These are the activations of a small network on made-up records, seen along a few directions, one row for each record.
Here are examples, each followed by its value of one field, S.
The largest differences between rows may come from other fields.
(in the rows, 500 means zero)
Random noise pushes rows far along 5 fixed directions. That doesn't count. These rows show it; they differ only by the noise:
[484 462 600 444 593 259 587 766 790 573 526 606 360 306 372 500 413 597
 636 500 558 312 675 424]
[449 403 442 478 488 454 432 512 454 495 538 550 671 503 403 569 560 376
 315 526 465 415 546 539]
[513 232 661 499 389 467 457 506 429 516 509 367 308 483 552 617 829 674
 426 633 477 383 242 218]
[393 496 570 604 532 725 469 416 519 511 724 502 480 572 492 509 679 444
 288 781 460 303 465 517]
[531 461 580 544 431 708 459 402 390 474 545 414 531 504 390 423 604 590
 379 497 490 345 337 435]
[422 225 710 532 546 443 342 642 691 630 727 507 393 343 319 514 699 609
 367 741 547 158 394 292]
[431 583 553 553 552 590 610 511 599 495 613 537 385 534 546 520 566 490
 466 677 473 376 584 526]

[421 483 380 449 639 163 481 694 686 623 519 634 635 412 374 497 233 340
 517 555 517 490 725 662]	s12
[477 379 551 680 552 757 249 316 503 555 720 445 644 520 395 429 632 430
 245 620 456 322 303 489]	s3
[577 630 642 503 540 480 638 636 662 473 518 494 249 481 579 430 396 666
 716 479 572 450 559 469]	s13
[407 665 413 595 559 590 542 415 462 499 593 650 551 698 542 563 468 279
 398 605 512 540 625 667]	s14
[472 435 538 493 599 478 386 520 632 646 663 542 588 446 419 470 566 393
 325 594 561 401 524 512]	s9
[435 595 511 472 423 368 637 608 505 350 333 607 398 503 616 522 518 434
 556 295 522 591 720 486]	s6
[491 536 273 443 571 402 365 490 479 596 584 623 922 423 235 412 142 367
 436 365 497 515 607 785]	s8
[570 492 652 464 627 437 450 645 783 681 605 532 471 271 265 304 385 615
 552 410 650 304 531 432]	s9
[558 460 635 559 463 679 395 420 476 576 583 350 419 436 414 372 574 788
 536 590 550 322 168 307]	s11
[407 535 508 516 571 264 632 648 634 597 524 549 252 490 751 666 544 510
 674 703 487 586 646 533]	s10
[593 559 462 480 393 620 529 336 163 373 323 355 635 601 515 462 479 444
 411 291 461 627 380 586]	s15
[478 416 644 540 653 363 561 691 781 686 680 521 230 343 569 543 554 699
 729 819 604 424 409 374]	s2
[533 412 476 485 439 409 476 533 517 419 525 517 448 552 571 567 625 454
 495 571 483 520 445 493]	s7
[460 384 588 463 505 218 654 622 597 560 445 418  73 510 795 651 670 631
 686 744 470 563 437 297]	s12
[431 298 414 409 499 226 373 575 461 512 505 582 703 472 405 643 508 262
 347 472 492 512 571 565]	s15
[444 693 291 544 483 620 574 298 250 413 458 492 633 775 773 631 552 333
 370 641 381 707 508 654]	s11
[440 329 570 582 608 611 251 385 550 487 615 569 484 469 380 511 673 472
 243 781 512 359 529 470]	s5
[542 290 543 495 474 443 453 450 468 530 327 482 453 539 634 591 696 610
 448 503 485 580 364 354]	s2
[594 482 458 395 474 377 609 566 429 484 326 426 435 400 534 503 378 611
 732 275 486 652 441 422]	s8
[606 276 442 464 466 389 307 518 397 548 391 448 662 327 238 411 421 687
 549 261 594 472 338 504]	s5
[556 194 518 491 386 434 297 501 338 479 472 404 591 444 514 647 743 436
 354 405 454 533 310 254]	s3
[433 689 435 566 526 622 562 398 542 446 580 599 580 570 588 523 405 225
 420 719 491 557 741 691]	s10
[362 806 391 568 542 676 579 497 598 388 566 594 615 545 502 426 387 332
 382 453 554 556 741 685]	s6
[514 703 467 628 511 701 633 382 510 501 543 389 376 598 597 425 474 602
 555 615 511 567 349 652]	s6
[565 336 399 473 374 360 587 485 322 427 409 428 310 699 845 773 777 500
 520 634 408 751 362 455]	s7
[694 423 218 383 458 359 465 381 284 628 232 349 797 546 373 510 282 641
 535 169 498 831 287 692]	s9
[602 344 571 379 405 104 625 638 518 534 264 481 175 453 603 689 558 688
 793 352 567 620 377 228]	s14
[562 485 458 556 517 496 614 486 461 575 349 432 332 578 709 598 517 733
 699 545 480 684 372 526]	s2
[486 709 537 492 527 635 626 475 610 430 552 503 326 597 640 475 504 504
 617 497 462 480 707 521]	s4
[466 553 460 609 583 696 460 349 480 561 589 386 615 587 432 435 390 458
 407 663 486 476 360 714]	s15
[647 442 625 419 320 515 515 458 348 412 291 360 502 415 379 443 562 706
 634 166 504 508 362 305]	s1
[557 119 671 469 304 362 273 514 364 525 449 361 515 414 389 598 848 652
 397 459 501 392 222 174]	s1
[544 316 608 445 466 337 243 727 570 456 496 611 681 322 182 391 494 476
 391 205 573 303 619 384]	s13
[532 534 508 477 474 439 592 537 467 470 414 466 465 518 582 582 540 597
 592 460 514 526 485 445]	s1
[382 347 384 491 620 306 376 611 677 687 633 553 645 454 396 579 354 389
 416 720 507 425 542 649]	s12
[576 518 395 472 468 427 419 513 413 538 413 492 734 461 352 442 324 539
 482 351 532 478 441 543]	s11
[537 367 570 385 453 505 231 511 413 412 502 567 789 414 195 426 466 383
 292 250 532 381 473 468]	s13
[527 603 546 464 456 372 647 665 682 405 481 579 216 490 595 520 598 532
 570 476 482 560 614 421]	s7
[456 388 433 483 548 578 282 477 401 569 638 567 803 461 327 479 438 398
 277 518 471 465 451 547]	s8
[594 429 506 516 439 655 378 361 272 523 457 358 606 562 396 523 582 578
 454 415 572 518 189 409]	s14
[446 556 440 525 578 592 568 513 594 535 599 469 412 462 565 537 459 444
 549 618 527 506 579 572]	s5
[440 396 539 518 556 489 273 618 594 575 618 653 732 319 237 408 445 322
 284 482 537 275 637 550]	s10
[546 521 251 391 373 389 464 435 234 399 282 516 821 648 519 537 389 293
 429 183 414 709 663 640]	s4
[570 409 462 492 391 579 249 390 351 492 512 426 774 508 289 373 497 506
 383 290 498 415 410 474]	s4
[702 427 700 514 424 546 430 551 576 420 402 451 365 234 283 311 438 683
 572 170 581 281 481 208]	s3

Which value of S does each new row have?
[507 513 792 574 495 787 377 497 584 510 635 426 450 301 163 145 483 667
 474 379 597 162 405 420]	s15
[660 500 368 293 356 245 588 668 445 299 184 585 530 446 492 523 419 447
 650  55 501 640 656 499]	s7
[387 856 585 533 492 760 686 429 540 230 526 636 366 650 701 459 581 304
 488 444 408 540 832 605]	s13
[519 309 517 421 499 148 525 641 575 593 272 411 274 490 629 650 563 619
 697 542 461 644 447 362]	s12
[455 526 304 425 677 223 597 696 630 519 432 604 635 394 366 430 206 390
 700 390 535 602 737 584]	s12
[544 743 449 578 488 883 663 297 337 435 510 538 562 701 654 366 475 437
 407 510 480 576 537 700]	s2
[518 581 458 528 510 508 545 464 447 533 451 447 538 529 461 373 335 522
 548 481 496 536 469 593]	s12
[475 491 342 475 493 436 543 506 337 460 436 494 622 635 615 637 499 279
 364 504 453 622 601 667]	s15
[483 658 307 511 643 569 482 521 469 571 598 608 737 539 421 469 296 333
 423 494 547 566 683 843]	s9
[584 186 618 418 445 285 294 616 502 615 471 494 550 299 139 449 458 634
 506 286 624 339 288 283]	s14
[529 516 465 494 461 513 401 478 376 497 419 481 720 430 377 427 402 372
 434 372 510 527 488 567]	s10
[536 517 723 523 543 604 564 569 662 551 557 576 377 406 510 331 548 612
 538 528 600 347 506 367]	s2
[490 553 499 423 625 461 456 695 707 581 543 585 571 302 247 340 231 501
 567 373 593 283 680 574]	s12
[478 263 536 403 428 168 512 701 518 513 357 533 348 417 713 769 705 425
 515 546 469 592 564 305]	s10
[485 446 556 620 516 625 427 467 486 533 677 472 402 517 548 499 630 540
 435 603 488 427 461 464]	s3
